Each row below holds a small network's activations on one input, seen along a few directions.
Each table varies a few parts of the input and shows all the possible inputs, shuffled.
Descriptions start from the smaller parts, as in this example, which fits no table here: one of 8 places around a ring, together with either a single point or (one of 2 separate values, together with one of 4 places along a line) or one of 11 places around a ring.
Shared parts are said once, and a part with two or three values counts as separate values.

A family of inputs:
r1: [ 14  18  19  48 -18  -7  -4  36 -10 -22 -17  27 -31  13]
r2: [-21  -1 -41   8 -14  11  21 -21 -11 -25 -54   0 -10  -5]
r3: [ 25  -1  19 -27   5  -8 -16  36  18  21  53 -20 -13   9]
r4: [-23 -12 -42   0   3  10  20 -34   5   0 -47   0   5 -21]
r5: [ 24 -47  -2  -3  29  12   2 -29  49  15 -20  10   4  -9]
r6: [-18 -18 -33 -30  23   4   8 -26  10  20  18 -36  24 -22]
r7: [-19  44  -8  26 -22  -2   7  10 -48 -31 -23  16 -11   5]
r8: [ 16  14  26  -9 -13  -6 -28  52   0   7  41  -2 -23   8]
r9: [ 16  31  32  27 -21  -9 -23  50  -5 -14  11  11 -21  12]
r10: [ 11 -37 -14  18  10  11   2 -14  43   9 -42  11 -18  -9]
r11: [ -5  21 -10 -36  -1  -9  -6   7 -21  12  53 -36  12  -1]
r12: [-10 -25 -33 -18  21   9  23 -47  11   6 -22  -1  31 -21]
r13: [  0 -11  95  12   4  -9   7 -31  11  12  24  54  41  24]
r14: [ -4  -4 -26 -40  15   7   2 -11  -7  19  42 -39  22 -10]
r15: [-16  53   4  10 -25  -8 -12  24 -45 -24   8  -2   2   6]
r16: [ 14 -38  -3 -20  31   8 -10  -5  49  28  18 -23  -4  -8]
r17: [-16  20 -26  21 -15  -5  13  -7 -37 -27 -52   4 -15  -5]
r18: [-15  35  -2 -22 -18  -6 -17  25 -41  -3  39 -17   1   0]
r19: [-34  17  60  -6   0  -9  17 -55 -30   6  19  44  71  23]
r20: [ 20  -7  -1  43 -11 -11   1  21   1 -20 -44  13 -33   4]
r21: [ 14 -28 -15  29  -8   8   7   3  27 -16 -46  10 -31   4]
r22: [ 28 -24   1 -31  22   9 -13  15  32  27  41 -24  -4   4]
- Describe the family of inputs behind these rows. => one of 2 separate values, together with either a single point or one of 10 places around a ring
- Changing only the choice among 2 separate values turns r14 into r22. The same change can be made to r15. Which row results? => r9
- Change only the choice among 2 separate values in r10. List by row number the other rows that result. => r4

A family of inputs:
r23: [  2  38  21   4 -19 -23   4  34 -56 -16  42  -3   1  23]
r24: [-18  51  25  -2 -19  -8   9   0 -58 -20  23  13  21  27]
r25: [ 12  35  12   4 -27 -24 -15  48 -40 -12  31 -21 -25  17]
r26: [ -2 -23 -43  -1  27   5  25 -51   6   4 -31  -4  30 -20]
r27: [  7 -18  42 -55  36  11  -3 -39  22  42  82  -9  56  12]
r28: [ -1  -7 -47 -16   1  20 -17  29  36  11   4 -37 -29 -25]
r29: [ 33 -81 -25 -24  56   7  25 -50  68  31 -14 -23  15 -15]
r30: [  0   6   2  67 -16  -4  22 -20 -25 -37 -83  52   0  10]
r31: [ 14  30 -14  -5 -26  -6 -22  57 -23 -11   7  -6 -47   0]
r32: [  7   1 -19  67 -25   5  -5  30   6 -41 -73  23 -64   8]
r33: [ 10  15   9 -19  13 -10  -9  20 -22  11  70 -28  25   5]
r34: [ 17  13   1 -21   6 -13 -26  35  -8  16  58 -46  -1   0]
r35: [ 15 -14 -43  28  -1   2  29 -15 -13 -37 -72  -2 -21  -5]
r36: [-45  -7 -13 -20  10   8  12 -54  -4  14 -12   4  38 -26]
r37: [ 32 -37   4 -63  33  10 -31  24  55  50  60 -29  -7 -10]
r38: [-25 -54  15 -47  33  16  15 -74  43  46  20   9  50 -20]
r39: [ 35 -31  29 -53  32  -4 -25  16  38  48  83 -42  14   6]
r40: [  2 -25 -61   1  20  10   2   0  28   8 -24 -37 -30 -23]
r41: [ 21  41  22  38 -38 -11 -34  74 -17 -27 -11  28 -59   7]
r42: [-50  16  -2   7 -20   3  20 -39 -38 -13 -44  27  18  -6]
r43: [-42  11   6 -29  -2   2   2 -41  -9   8  18   1  52  -8]
r44: [  1  -8 -50  26 -15   8   9  14   0 -23 -56 -11 -54  -4]
r45: [ 10  54  57  47 -30 -30  -2  53 -49 -27  22  28 -12  26]
r46: [ 17 -33 -54   3  33   4  22 -29  19  -7 -40 -26   0 -25]
r47: [ 15 -54 -19 -46  24  23 -19  10  86  45  27 -33 -11 -16]
r48: [-10  26  16 -27  10   3  -4 -15 -23   9  51 -12  43   8]
r49: [ 17 -70 -14 -28  48  10  31 -73  55  42   0   0  42 -12]
r50: [  5  20  -2  53 -44  14 -24  61  12 -34 -46  27 -64   6]
r51: [ 20  50  49  47 -39 -29 -24  65 -34 -25  13  11 -38  21]
r52: [-49  38  14  -3 -30  -6  13 -26 -45 -20 -12  24  30  11]
r53: [-42  51  50  39 -37 -12   2  -7 -41 -31 -34  59  18  17]
r54: [ -5  -2 -32  25  -6   1  32 -38 -28 -25 -62  18  10  -1]
r55: [ 19  -6 -12  70 -12  -3  17   2  -9 -51 -89  32 -30   9]
r56: [-11  66  61  42 -28 -15   0  18 -53 -30   3  47   7  30]
r57: [-24 -36  34 -58  22  10   4 -63  38  40  50   7  64  -3]
r58: [ -2  10 -36   9 -33  16 -10  44   5 -18 -28  -9 -54  -5]
r59: [ 18 -73 -32 -28  42  13   3 -21  79  44  -1 -36 -13 -14]
r60: [ 16   8 -24 -30   8   3 -31  43   8  17  35 -32 -22 -16]
r61: [ 27 -30  37 -49  39  -2  -9  -2  23  43  98 -26  39   9]
r62: [-44  27  33  48 -29  -1  10 -21 -34 -25 -65  61   7   4]
- Describe the family of inputs behind these rows. => one of 4 places along a line, together with one of 10 places around a ring
- Changing only the place on the line of 4 turns r25 into r39. The same change can be made to r35. Which row results? => r29
- Changing only the place on the line of 4 turns r43 into r57. The same change can be made to r48. Which row results? => r27
- Change only the place on the line of 4 in r58. List by row number the other rows that result. => r28, r47, r50
- Change only the place on the line of 4 in r26. List by row number the other rows that result. => r30, r49, r54

A family of inputs:
r63: [ 18  42  -1  15 -15 -20 -19  60 -35 -17  29 -26 -25   5]
r64: [ 16 -64  -6 -33  33  20  -9 -13  80  42  22 -22  -2 -12]
r65: [-39  33   4  54 -27  -6  31 -40 -54 -45 -73  47  22   5]
r66: [-29  49  35  -4 -38  -7 -21  31 -31  -8  25  17  -1   9]
r67: [-13  34  21 -49   0 -14   2  -3 -51  15  84 -27  43  16]
r68: [-14 -13   0 -49  16  15 -15 -19  29  34  32 -10  24 -18]
r69: [ 27 -96 -63   4  34  21  30 -43  82  15 -78 -10 -32 -22]
r70: [ -11  -76   -9    8   43   12   44 -103   53   20  -57   26   48  -17]
r71: [-21  22 -26 -16 -14   6 -11  20 -13  -1  16 -24 -13  -7]
r72: [ 23  44  89   8 -19 -25 -16  41 -44  -7  71  30  13  41]
r73: [  1  13 -51  53 -35   2  14  18 -28 -55 -93  10 -56   0]
r74: [ 14 -12  18 -67  36   1  -1 -27   5  38  85 -27  57   7]
r75: [-13  29  50  87 -27 -12  24 -21 -34 -50 -82  79   0  24]
r76: [ -9  41   4  13 -33  -1 -20  47 -20 -19  10   0 -25   9]
r77: [-55  16 -29  23  -9  -1  37 -63 -47 -26 -66  21  35 -12]
r78: [ -7  41  72  24 -38 -11 -31  48 -15  -8  17  47 -20  21]
r79: [ -3  55  51 -20 -18 -21  -6  25 -62  -6  78   1  30  29]
r80: [ -4 -54  24 -48  28  13 -11 -30  68  53  38  -8  23 -10]
r81: [-17  -4 -82  21 -18   9  22  -6 -19 -34 -85 -15 -44 -17]
r82: [  27    9  -11   86  -36   -3    7   40   -9  -58 -102   41  -73   17]
r83: [ 15  34  42  42 -34  -5 -30  66  -5 -19   2  30 -43  22]
r84: [-38  30   4 -31 -19   0 -12   4 -23  11  30  -8  11  -7]
r85: [ 12 -50 -84   1  20  27  22 -28  39  -5 -81  -9 -26 -30]
r86: [ 41 -58 -12 -28  48  -1  -7   2  61  42  40 -48  -2 -14]
r87: [  5 -23 -28 -35  22  23 -13  -3  41  24  18 -23   1 -19]
r88: [  5  23 -30 -13   3 -13 -10  33 -27   1  35 -48 -13  -9]
r89: [ 25 -50  44 -64  50  -2   3 -36  42  55  91 -24  56  14]
r90: [ 29 -19 -33 -30  35   3 -12  12  23  24  36 -47   1 -20]
r91: [-25 -31 -31   3  29  15  36 -88  10  -1 -63  25  51 -24]
r92: [ 43  33  37  44 -17 -25 -29  77 -18 -16  20   4 -41  18]
- Describe the family of inputs behind these rows. => one of 5 places along a line, together with either one of 2 separate values or one of 4 places along a line
- Changing only the place on the line of 5 turns r72 into r67. The same change can be made to r82. Which row results? => r81
- Start at r75 and move only the place on the line of 5, one step at a time. The first step leads to r65. Which rows follow, in order? => r77, r91, r70

A family of inputs:
r93: [ 41 -61   4 -42  51   2 -10  -5  69  51  54 -41   8  -8]
r94: [  7 -62 -55   1  15  23  14 -22  58   6 -58 -13 -33 -17]
r95: [ 11  44 -27  37 -35  -7  -7  53 -45 -46 -34  -4 -48   9]
r96: [  4  -7 -48  42  -5   9   4  11  15 -23 -70   2 -38 -19]
r97: [-13  -8  25 -90  37   7 -12 -30  16  59 115 -37  69  -3]
r98: [-25  46   4  38 -33 -17  22  -3 -71 -41 -33  23   1  15]
r99: [-18 -48 -32  -9  17  18  31 -71  31   6 -62  17  20 -17]
r100: [-27  87  77  61 -64 -26 -11  42 -78 -50  -5  60  -5  38]
r101: [ 18 -23   3 -87  34   1 -33  23  38  64 118 -66  18 -13]
r102: [-27   1 -19  37   0   3  22 -44 -14 -21 -73  29  13 -15]
r103: [ 15  81  48  61 -63 -21 -32 100 -59 -49  -3  38 -64  33]
r104: [ 14 -50  21 -49  49   9  11 -54  42  45  51  -7  59  -2]
- Describe the family of inputs behind these rows. => one of 2 separate values, together with one of 6 places along a line
- Changing only the choice among 2 separate values turns r100 into r103. The same change can be made to r102. Which row results? => r96
- Change only the choice among 2 separate values in r95. List by row number the other rows that result. => r98

A family of inputs:
r105: [-30 -50 -52 -76  47  23  22 -83  33  46  21 -40  61 -34]
r106: [ 43 -30 -41  -5  19  -1  -4  28  38   9 -11 -37 -43 -11]
r107: [ 17 -31 -46  29   5   7  -8  18  36  -7 -53 -14 -43 -26]
r108: [-12  -2 -31  40 -16  21   2   6  18 -22 -78  27 -44 -10]
r109: [ 51 -35  -8 -30  27   5 -12  27  32  24  52 -35 -15   4]
r110: [  9 -10  31 -35  11   0 -23  22  33  33  77 -30   7  10]
r111: [ -5  65  26  28 -24 -17  -7  23 -67 -36   9  13  10  20]
r112: [ -9  22  60 -40  -4  -9 -31  18  -9  31  77   3  20  10]
r113: [-14  45   1  47 -32 -20  16  17 -69 -41 -29  15 -17  15]
r114: [ -18  -48   19   11   34    4   50 -110   17    7  -50   46   69   -1]
r115: [-22  20 -11  36 -45   3   9   5 -24 -42 -71  33 -29   7]
r116: [-10  52  51  -4 -22 -15 -14  29 -37  -1  56  20  23  14]
- Describe the family of inputs behind these rows. => either one of 2 separate values or one of 10 places around a ring
- List by row number the other inputs of the same sort as r106. => r107, r108, r109, r110, r111, r112, r113, r115, r116
